Each row below holds a small network's activations on one input, seen along a few directions.
In each table, some parts of the input vary, and every possible input appears once, in random order.
A made-up example of a description, with smaller parts first: values(3) and (point or line(11) or (line(4) and ring(5))).
Shared parts are said once, and a part with two or three values counts as separate values.

A family of inputs:
R1: 17, -3, -51, 24, 80, -60, 27, 32, -34, 61, 39, -11, 55, 14
R2: -5, 41, -23, -8, 12, 94, 25, 38, 0, -34, 76, 12, 18, -12
R3: 21, 8, -85, 19, -45, -78, 4, 51, -32, -62, -8, -32, 0, 0
R4: -19, 64, -14, 30, -31, -7, -45, -3, -36, -92, -54, 26, -21, -5
R5: -18, -2, 79, -31, -25, -14, -1, -36, 24, 41, -82, 47, -44, 4
R6: -15, 55, 21, 35, 87, 21, -24, -22, -44, 36, -12, 51, 36, 17
R7: -13, -30, 50, 61, -53, 1, -39, -26, 33, -55, -63, 37, -8, -33
R8: -4, 31, -27, -8, -45, 35, -33, 17, -4, -109, 39, -25, -47, 28
R9: -11, 15, 57, -31, 48, 12, -23, -74, -35, 59, -56, 3, 6, -6
R10: 2, -63, 31, 19, -64, 41, -32, -8, 71, -72, 30, -12, -32, -1
R11: 17, -40, -20, -39, 38, -66, 31, -22, -22, 88, -9, -65, 27, -4
R12: -7, -33, 59, -69, -42, 29, 3, -17, 62, 29, 14, -5, -69, 35
R13: -4, -18, 36, -69, 28, 57, -21, -52, 0, 49, 43, -49, -22, 23
R14: -14, 80, -9, 32, 28, 52, 14, 17, -26, -17, -20, 62, 47, -41
R15: -8, 18, 5, -1, 69, 66, -17, 1, -14, 23, 86, -2, 4, 44
R16: 22, -86, -28, 53, -68, -72, 15, 19, 41, -25, -14, -21, 12, -26
R17: 26, 23, -78, 21, 20, -26, 63, 71, -22, 9, 31, 3, 62, -45
R18: 12, -59, -2, -37, -35, -85, 54, 13, 37, 71, -39, -18, -25, 10
Question: Changing only one part turns R7 into R4. The same change can be made to R10. Which row results?
Answer: R8
Question: What is each input in this table made of?
Answer: values(3) and ring(6)
Question: Which other rows does R17 become when the ring(6) part takes its other values? List them by row number.
Answer: R1, R3, R11, R16, R18

A family of inputs:
R19: -4, 13, -21, 12, -9, -3, 1, 12, -6, -29, 1, -1, -1, 4
R20: -4, 10, -6, 9, -9, -17, -3, -1, -13, -3, -25, 7, -4, 3
R21: -6, -24, 29, -9, -10, 19, -14, -26, 18, 5, 2, -9, -18, 9
R22: 5, -3, -6, 23, -7, -27, -3, 2, -8, -5, -23, 9, 12, -14
R23: -1, 21, -6, -1, 2, 11, -13, 3, -9, -32, 6, -1, -3, 1
R24: -3, -2, 10, 2, -9, 37, -6, 3, 15, -14, 24, 8, -8, 4
R25: -3, -4, 6, -9, -14, -14, 15, 1, 11, 11, -21, 6, -10, 1
R26: -1, -25, 1, -13, -20, -16, 0, -10, 11, 6, -5, -22, -20, 14
R27: 5, -1, -20, 26, -6, -12, 1, 16, -1, -31, 1, 0, 15, -14
R28: -10, -4, 33, -5, -4, 21, 1, -14, 18, 11, -14, 19, -8, -4
R29: -1, 4, 20, -21, -3, 0, 2, -7, 7, 8, -16, 7, -12, -3
R30: -2, 18, 8, -3, 2, -4, -16, -10, -16, -7, -19, 8, -6, -1
R31: 2, -2, -18, -2, -20, 2, 9, 20, 7, -14, 19, -6, -10, 8
R32: 4, 6, -3, -15, -9, 15, -4, 10, 4, -17, 24, -5, -12, 5
R33: -9, 14, 8, 17, 3, 32, -15, -5, 3, -29, 7, 12, 2, 0
R34: -10, 11, 21, 14, 2, 17, -19, -17, -5, -4, -18, 20, -2, -2
R35: 8, 19, -21, -5, 95, -14, 20, 8, -38, 79, 34, -1, 44, 17
R36: 8, -39, 1, 0, -18, -25, 0, -6, 17, 4, -4, -21, -4, -2
R37: 5, -17, 6, 4, -12, -23, 15, 4, 16, 10, -19, 8, 5, -16
R38: 6, 36, -40, -11, 73, 10, 33, 12, -50, 62, 26, -10, 55, -11
R39: 2, -16, 17, -26, -10, -2, -12, -19, 7, 2, 1, -22, -22, 11
R40: 10, -16, -18, 12, -17, -8, 9, 24, 12, -16, 19, -5, 5, -10
Question: What is each input in this table made of?
Answer: values(2) or (line(4) and ring(5))
Question: Which other rows does R30 become when the line(4) part takes its other values? List them by row number.
Answer: R20, R22, R34

A family of inputs:
R41: 10, 47, -15, 36, 61, -42, -19, 10, -45, -5, -14, 24, 31, -1
R42: 6, 22, -21, 14, 56, -63, 8, -5, -42, 8, -43, -7, 45, -19
R43: 3, -75, 17, 49, -101, -10, -5, 5, 82, -76, -35, 1, -15, -43
R44: -28, 71, 14, 25, 40, 56, 2, -17, -35, 23, -30, 53, 34, -6
R45: -8, 93, -29, 20, 53, -7, 2, 21, -44, -33, -21, 39, 40, -16
R46: 8, -10, 47, -19, 56, 54, -16, -9, 11, 54, 53, 14, 13, 3
R47: 6, -28, -35, -30, 22, -32, 54, 29, 11, 61, 52, -44, 0, 36
R48: 8, 66, -79, 3, 11, 24, 6, 45, -50, -38, 46, -5, 28, -15
R49: -18, -13, 15, 58, -99, 46, -6, 34, 62, -119, -14, 44, -26, -43
R50: 25, 21, -63, 17, 17, -12, -14, 30, -53, -10, 52, -18, 23, 3
R51: 22, 0, -68, -1, 10, -32, 14, 21, -47, 3, 26, -54, 35, -15
R52: -20, -17, 56, -28, -74, 14, -81, -45, 18, -73, -28, -14, -90, 40
R53: 3, -26, -36, -14, 38, 0, 31, 4, 6, 26, 60, -60, 17, 26
R54: 0, -58, 29, 68, -97, 7, -26, 13, 67, -94, -7, 39, -21, -22
R55: 11, -32, 41, -54, 35, -2, 38, -7, 26, 104, 24, 3, 5, -8
R56: 16, -79, 17, 34, -119, -42, 19, 25, 92, -43, -45, 25, -28, -29
R57: -24, 25, 49, -33, -78, 51, -52, -35, 8, -100, -30, -1, -97, 25
R58: 1, -9, -31, 3, 45, 22, 2, 18, -3, 12, 81, -25, 8, 45
R59: -11, -34, 47, -45, -79, -6, -56, -63, 33, -57, -50, -45, -83, 24
R60: 12, 17, -23, -2, 42, -94, 31, 21, -38, 43, -55, 11, 27, -9
R61: -13, -4, 15, -1, 30, -33, 31, -24, -23, 102, -60, 30, 18, -4
R62: 9, -30, 42, -37, 50, 31, 15, -31, 19, 68, 32, -14, 23, -16
R63: -18, 0, 17, 17, 44, -2, 8, -48, -29, 66, -50, 11, 37, -12
R64: 29, -4, -68, -17, -5, -63, 37, 45, -43, 38, 17, -37, 18, -4
R65: 1, 33, 37, -30, 50, 92, 10, 1, 6, 24, 47, 30, 19, -9
R66: -5, -35, 45, -62, -95, -36, -36, -40, 46, -21, -61, -26, -95, 35
R67: -15, 25, 24, 38, 48, 20, -22, -28, -32, 53, -23, 38, 24, 6
R68: -10, 34, -46, -9, 39, 59, 24, 32, -3, -16, 75, -12, 11, 28
Question: What is each input in this table made of?
Answer: line(4) and (values(2) or ring(5))
Question: Changing only the line(4) part turns R47 into R53. The same change can be made to R55. Which row results?
Answer: R62
Question: List by row number the other rows that have the line(4) part in common with R58.
Answer: R41, R46, R50, R52, R54, R67
Question: List by row number the other rows that have the line(4) part in common with R57.
Answer: R44, R45, R48, R49, R65, R68
Question: Which other rows does R43 become when the values(2) part takes its other values? List them by row number.
Answer: R59

A family of inputs:
R69: 12, -4, -116, 54, -35, -44, 62, 81, -7, -7, 35, -4, 28, 10
R70: -12, -102, 40, -18, -37, -42, 57, -5, 85, 67, -21, -18, -26, 13
R71: -36, -37, 82, 15, -17, 44, 5, -81, 44, 33, -80, 29, -3, -12
R72: 33, -25, 33, -14, 46, -66, -19, -29, -47, 113, -28, 0, 22, -11
R73: 21, -58, -51, 59, -37, -62, 0, 53, 50, -86, 34, -22, 1, 15
R74: 13, -72, 77, -24, -46, -29, 22, -35, 51, 58, -72, 22, -8, -61
R75: -17, -19, 101, -36, -15, 78, 4, -27, 83, 41, 0, 54, -35, 9
R76: 8, -31, 6, -67, 71, 27, -19, -48, -31, 105, 79, -67, 4, 34
R77: -21, 40, 59, -41, -65, 39, -47, -12, 27, -60, -18, 36, -93, 42
R78: -42, 24, 37, 6, -67, 5, -50, -66, -6, -67, -97, 12, -61, 21
R79: 12, 18, -90, 1, -21, 64, 33, 46, -38, -28, 91, -43, 30, -12
R80: -1, -13, 12, -78, -71, 32, -30, -30, 16, -45, 7, -72, -81, 28
R81: -32, 60, -68, 92, -10, 38, 2, 22, -55, -44, -23, 32, 47, -24
R82: 36, -27, -11, 52, -47, -53, -40, 31, 16, -97, -16, 13, 23, -61
R83: -21, 9, -4, 97, -15, 16, -57, -12, 6, -123, -18, 16, 18, -20
R84: 3, 22, 20, 49, -13, 50, -48, 39, 34, -119, 64, 44, -19, 1
R85: 9, 25, -64, -10, 73, -82, 74, 41, -13, 48, 9, -20, 43, 16
R86: -5, -71, 52, -72, -21, 67, 19, -47, 71, 55, 30, -55, -25, -11
R87: 27, 28, -74, 48, -45, -33, 22, 62, -43, -17, -18, 29, 52, -65
R88: 9, -54, -8, -9, 54, -81, 18, -7, -11, 121, 26, -34, 0, 59
R89: 25, -32, -26, 9, -23, 44, -29, 17, 22, -105, 89, -62, 0, -9
R90: -6, 95, 4, -28, 106, 40, 22, 33, -31, 13, 29, 50, 27, 6
R91: 28, 57, -22, -15, 65, -70, 35, 22, -50, 39, -45, 13, 66, -59
R92: -1, 18, 55, -29, 83, 41, -36, -21, -21, 92, 44, 38, -9, 54
R93: -8, -43, -6, -28, -84, -74, 2, 9, 36, -31, -45, -34, -80, 51
R94: -20, 5, 36, 24, 79, 7, -38, -74, -58, 87, -37, 8, 25, 35
R95: -7, 70, -44, 41, -7, 73, 12, 73, -28, -42, 61, 63, 9, -3
R96: -28, 87, -19, 26, 102, 4, 15, -20, -61, 12, -53, 19, 63, -16
R97: 11, -13, 30, -35, -94, -64, -34, -20, 3, -41, -93, 7, -62, -24
R98: 7, 44, -43, -68, 90, 27, 42, 5, -42, 27, 64, -55, 46, -6
Question: What is each input in this table made of?
Answer: ring(5) and ring(6)
Question: Changing only the ring(6) part turns R84 into R75. The same change can be made to R89. Which row results?
Answer: R86
Question: Which other rows does R83 become when the ring(6) part takes its other values? List them by row number.
Answer: R71, R78, R81, R94, R96
